These are the activations of a small neural network, seen along a few directions. Each row is one input.
In each table, some parts of the input vary, and every possible input appears once, in random order.
A made-up example of a description, with smaller parts first: one of 4 places along a line, together with either a single point or one of 9 places around a ring or (one of 2 separate values, together with one of 8 places around a ring).
Shared parts are said once, and a part with two or three values counts as separate values.

Other details of the inputs vary at random and push rows far along two fixed directions, the same in every table; ignore that.
These rows show it; all are for the same input, with only those details redrawn:
[ 6  2 10  2  0 17 -3 -9 18 -9 -1]
[ 5  2 10  2  0 17 -3 -9 18 -8 -1]
[  1  21  26  22   3 -27 -16  -1 -23  -1   0]
[-11  -4 -22 -48  52  -8 -59  12 -71 -58  14]

Table:
row 1: [-13  24   9  22  11 -34 -12   7 -16  11  -6]
row 2: [  1  -3 -20   1  -7  11  17  -2   7   7  -7]
row 3: [-10  -7  -7   1   4  13  25  -1   7   6  -3]
row 4: [  0  14  19  19  -5 -36 -23   3 -17   4   4]
row 5: [ 16 -14  -1  -3  -9  11  16  -8   4   0   2]
row 6: [  7   9  17   9 -12 -43  -9  13 -21   5   4]
row 7: [ 7 -5 11 -3  7  5 -2 -5 26 -6  0]
row 8: [  1  21  26  22   3 -27 -16  -1 -23  -1   0]
row 9: [ -4  -7 -15  -5  -5   9  24  -5   5  11  -2]
row 10: [  0  12  20  22  -5 -28 -20  -3 -25   8   9]
row 11: [  6  16  15  14 -19 -32 -10   9 -29   2   3]
row 12: [ -5  -1 -12   2   3   7  15   8  18  -1 -13]
row 13: [  5  16  21  22  -2 -29  -1   7 -29  -6  -6]
row 14: [ -4   5 -10   2   0  14  17   6  12  -1 -11]
row 15: [ -2  -4 -14  -6 -11  13  12   4   8  16   6]
row 16: [ 11 -10   6  -3   1   3  13   3  19 -11  -6]
row 17: [ 14 -10  -5  -2 -12   3  10  -2  14  -9  -8]
row 18: [  3   7  19  26   0 -29   0   4 -33  -2  -3]
row 19: [ -1  -2 -14 -11  -9   0   9  11  21   9  -1]
row 20: [ 12   9  15  11  -5 -45   0   7 -24   1  -4]
row 21: [  5  10  13  15 -16 -39 -11  12 -24   2   1]
row 22: [ -1  13  24  27   5 -26 -15  -4 -26   3   4]
row 23: [  6  -8  12   2   5  18   2 -12  13   0   8]
row 24: [  3  -4 -16  -4  -3  11  21  -2   5  12  -2]
row 25: [-6  3 -3 -4 12  5  3  1 28  6 -4]
row 26: [  4 -16   2  -6 -17  10  11  -5   6   2  11]
row 27: [ 15  -4  -3  -3 -14  10  11  -4   9  -9  -6]
row 28: [ -3   6 -16  -6 -16  12   7   8  13   7  -2]
row 29: [ 10 -13   7   2   0  15  17  -4   6  -5   1]
row 30: [ -9 -10   1 -16  -6  16   2  -5   6  24 -26]
row 31: [-7  1 -3  2 11 18  7 -6 14 12  3]
row 32: [ 14 -12  -5   1 -12  11  12  -8   5  -5  -3]
row 33: [-6  0 -7 -2  1 16  1 -5 14 17  9]
row 34: [ -5  -3 -13   6   2  15  17   3   9   3  -8]
row 35: [ -2  -2  -8  -4   7   2  18   9  21   1 -10]
row 36: [-19 -14 -53 -67  54  36 -41  10 -28 -53   8]
row 37: [  4   7  14  19 -16 -31  -9   6 -32   6   6]
row 38: [-13  -3  -6  -3   0  14   5  -8  14  16   9]
row 39: [ -7  10 -10  -2  -5  15  -4  -1  19   8   0]
row 40: [-20 -21 -60 -71  47  26 -48  14 -22 -49  11]
row 41: [  3 -16   8   1  -1  13  20  -7   6  -6   2]
row 42: [  2   5 -18  -4  -9  10  16   1  10   3 -10]
row 43: [-14  -2  -2   1  10  16  10  -9  14  11   4]
row 44: [  1  -1 -20  -3  -6   3  15   4  16   3 -12]
row 45: [ -8   2 -12   2  -2  16  -3  -4  16  12   3]
row 46: [ -4  -1 -18  -5 -13   4   6  10  19   7  -4]
row 47: [ 8 -6  7 -7 -3  3 -7 -3 26 -1  5]
row 48: [  0 -11  13   1   4  16   5 -15  12  -1   8]
row 49: [-11  -5 -26 -53  42 -10 -64  13 -71 -54  19]
row 50: [ -9  -7 -13  -7 -12  11  16   1   7  14   7]
row 51: [-3 -5 -8  2  6 15 22  2  7  8 -3]
row 52: [ 11 -13   1  -5 -16  12   7  -2   7   3  11]
row 53: [  4  10  19  23   0 -36  -2  10 -24  -6  -8]
row 54: [  7  -9   8  -2  -5  16  -4 -11  13   5  13]
row 55: [  0  15  24  23   5 -34 -17   2 -17  -1  -2]
row 56: [ -4  -3 -18  -1 -14  13   8   4  10  11   1]
row 57: [ -2  -1  31   2  -6 -26 -17  -2 -38  18 -20]
row 58: [-6  3 -8 -8  2  3 -2  2 28 11  1]
row 59: [  0 -12   9  -3  -6  14   0 -13  13   4  13]
row 60: [-9  2 -8  6  8 18  2 -6 16  8 -2]
row 61: [  9 -16   0  -4 -10   9  19 -11   3  -1   3]
row 62: [  3  -2 -16  -9  -2  -2  17   5  19   6 -10]
- Changing only one part turns row 10 into row 45. The same change can be made to row 6. Which row results? => row 19
- Changing only one part turns row 48 into row 43. The same change can be made to row 37. Which row results? => row 56
- What is each input in this table made of? => one of 2 separate values, together with either a single point or (one of 5 places around a ring, together with one of 6 places along a line)
- Change only the choice among 2 separate values in row 34. List by row number the other rows that result. => row 18
- Change only the place on the ring of 5 in row 13. List by row number the other rows that result. => row 8, row 11, row 27, row 49
- Change only the choice among 2 separate values in row 8. List by row number the other rows that result. => row 36
- A walk changes only the place on the line of 6. It starts at row 61 and steps to row 5. List the rest of the walk in order. => row 32, row 27, row 17, row 20

Table:
row 63: [ 4 -1  4  7 -2  8  1 -1  7 -8  2]
row 64: [ 6 -9  8 -3  2  4  6 -6  4  2  0]
row 65: [ -9  23  14  16   2 -44 -16  12 -39  16  -6]
row 66: [-7  3 -3 -5 -4  4  0  1  8  8 -7]
row 67: [ 3 -4  7  2 -1  9  8 -9  0 -3 -4]
row 68: [ 5  5  2  3  4  5  2 -1 10 -5 -9]
row 69: [-3 -5 -4  0  1  3  8 -1  6  9  5]
row 70: [ 3  4  0  0  2  0  0  0 15 -2  6]
row 71: [-5 -3 -1 -5 -6  7  3 -3  2 10 -4]
row 72: [ 6 -6  8 -3 -6  8  0 -7  1  4 -2]
row 73: [-1 -2 -1  2  3  9 11 -1  1  5 -6]
row 74: [ -2  27  15  26   6 -43 -15   7 -37   2   0]
row 75: [-5 -1 -2  1  1  9 11 -2  1  4 -6]
row 76: [  8  -7 -14  -3 -15  -5  15   7   3  -2  -6]
row 77: [ -3  19  26  24   3 -41 -12   7 -41  -2  -3]
row 78: [ 4 -1  3  5 -2 11  8 -7  1 -3  7]
row 79: [ 6 -4  7  2  1 10  8 -7  0 -2 -4]
row 80: [ 5  3  3 -3 -3  4 -6 -1 12  1 -7]
row 81: [ 4 -3  6  2 -2  2  1  0 11 -5  9]
row 82: [-6  3 -9  5  2  6  6  1  7  3 -6]
row 83: [  9  -3 -13  -4 -16  -3  16   9   3  -2   1]
row 84: [-3  0 -6  5  0 10  9 -2  1  5  1]
row 85: [-6 -2 -7  0  3  0  5  1 12  7 -2]
row 86: [-4  2 -6  4  0 10 11 -1  1  4  4]
row 87: [-5  4 -8 -1 -5  5 -2  1  9  9  0]
row 88: [ 5 -3  2  5 -1 10  6 -8  0 -2  3]
row 89: [  4 -10   4   1   0   3   5  -8   5   2   4]
row 90: [-4 -2 -4 -1  0  4  9  0  6  8  8]
row 91: [ 3  0  5  1 -9  7 -5 -1  8 -3  8]
row 92: [-10  18  11  25   5 -40  -6   6 -46  12  -1]
row 93: [ -4  25  20  16   0 -45 -21   6 -35   7  -4]
row 94: [-12 -30 -49 -73  42  32 -36  10 -38 -44   8]
row 95: [ 4 -3  5  1 -9  7 -7 -2  8 -2  4]
row 96: [  0  16  27  18  -2 -42 -21   9 -39   4  -2]
row 97: [-7  4 -4  1  3  6  8  1  7  2 -9]
row 98: [ 3 -5  5  2 -9  6 -7 -3  8 -2  1]
row 99: [ 10  -5 -14  -3 -16  -4  15   8   3  -1  -3]
row 100: [ 4  5 -1  0 -5  4 -8 -2 12  1  1]
row 101: [ 5 -7  4  0 -1  4  5 -7  5  2  7]
row 102: [-10  -8 -22 -44  51 -17 -51  20 -80 -56   8]
row 103: [ 2  2 -1  0 -5  3 -8 -3 12  1 -3]
row 104: [-12  22   9  19   0 -44 -17   9 -38  16  -2]
row 105: [-5  1 -7  0  3  1  4  3 12  7  2]
row 106: [ 3  1  5  7 -3  8  3 -1  7 -9  5]
row 107: [ 3 -1  0  1  3 -2 -1 -2 15 -2 -1]
row 108: [ 2  6  2  2  2  5  2 -3 10 -6 -9]
row 109: [ 3  9 -2  5  1  6  1 -1 11 -6  2]
row 110: [-5 -5  0 -4  1  3 10 -1  5  8 -2]
row 111: [ 4 -2  4 -1 -9  9  0 -8  2  3  9]
row 112: [-5 -4 -5 -1 -6  7  1 -3  3 11  0]
row 113: [-3 -2 -5 -1 -7  8  1 -2  3 11  4]
row 114: [  8  -6 -10  -6 -15  -5  16   7   2  -2 -10]
row 115: [-12 -33 -48 -72  49  27 -30  11 -35 -46  10]
row 116: [ 3 -3  9 -2 -8  6 -5 -2  8 -3 -3]
row 117: [  0  14  27  19   5 -47 -14  10 -37   2   0]
row 118: [ -3   4  -4   2   4   6   7   3   7   3 -10]
row 119: [ 6  0  4 -2  5 -1  0  0 14 -2 -5]
row 120: [-6  3 -6 -1  2  1  6  3 12  6  5]
row 121: [ 3 -5  7 -4 -7  8  0 -9  2  3 -1]
row 122: [ 3 -8  8 -3  0  3  7 -8  4  1  0]
row 123: [ 3 -8  6  3 -1  1  0 -2 11 -5  2]
row 124: [ 2  1  4 -3  3 -1  0 -2 15 -2 -4]
row 125: [ 4  2  0  1  2 -1 -1 -1 15 -1  3]
row 126: [ 3  7 -1 -1 -6  5 -7 -2 12  0  4]
row 127: [ 4 -5  4  0 -1  4  6 -6  5  1 11]
row 128: [-4  0 -5 -2 -7  8  3 -1  3 10  7]
row 129: [ 11  -6  -9  -6 -13  -4  16   9   2  -2 -10]
row 130: [ 4 -6  6  2 -2  2  0  0 11 -4  6]
row 131: [ 2  4 -2  6  2  5  0 -3 11 -5 -5]
row 132: [ 3 -5  2  6 -1  9  6 -9  0 -2  0]
row 133: [-4 -7 -4  0  1  2  8 -2  5  9  1]
row 134: [ 5 -5  3  0 -8  9 -2 -8  2  4  6]
row 135: [-7  0 -3 -4  3  0  6  2 11  6 -5]
row 136: [-6  6 -7 -2 -5  6 -1  2  9  8  3]
row 137: [ 3 -7  3  0 -8  8 -2 -9  2  4  2]
row 138: [ 3 -6 10 -1 -1  1  2 -1 11 -5 -1]
row 139: [-5  5 -9  5  2  7  6  2  7  4 -2]
row 140: [-3 -1 -2 -3  5  0  6  4 11  7 -6]
row 141: [ 3 -4  4  8 -2  7  1 -2  7 -8 -2]
row 142: [-6  7 -8  4  1  7  7  2  8  2  1]
- What is each input in this table made of? => one of 5 places along a line, together with either a single point or (one of 3 separate values, together with one of 5 places around a ring)
- Changing only the place on the line of 5 turns row 99 into row 114. The same change can be made to row 130. Which row results? => row 138
- Changing only the place on the line of 5 turns row 81 into row 117. The same change can be made to row 142. Which row results? => row 118
- Changing only the place on the line of 5 turns row 107 into row 125. The same change can be made to row 133. Which row results? => row 69
- A walk changes only the place on the ring of 5. It starts at row 66 and steps to row 93. List the rest of the walk in order. => row 116, row 121, row 71
- Change only the choice among 3 separate values in row 117. List by row number the other rows that result. => row 96, row 102
- Change only the choice among 3 separate values in row 75. List by row number the other rows that result. => row 71, row 110
- Change only the place on the line of 5 in row 74. List by row number the other rows that result. => row 68, row 108, row 109, row 131
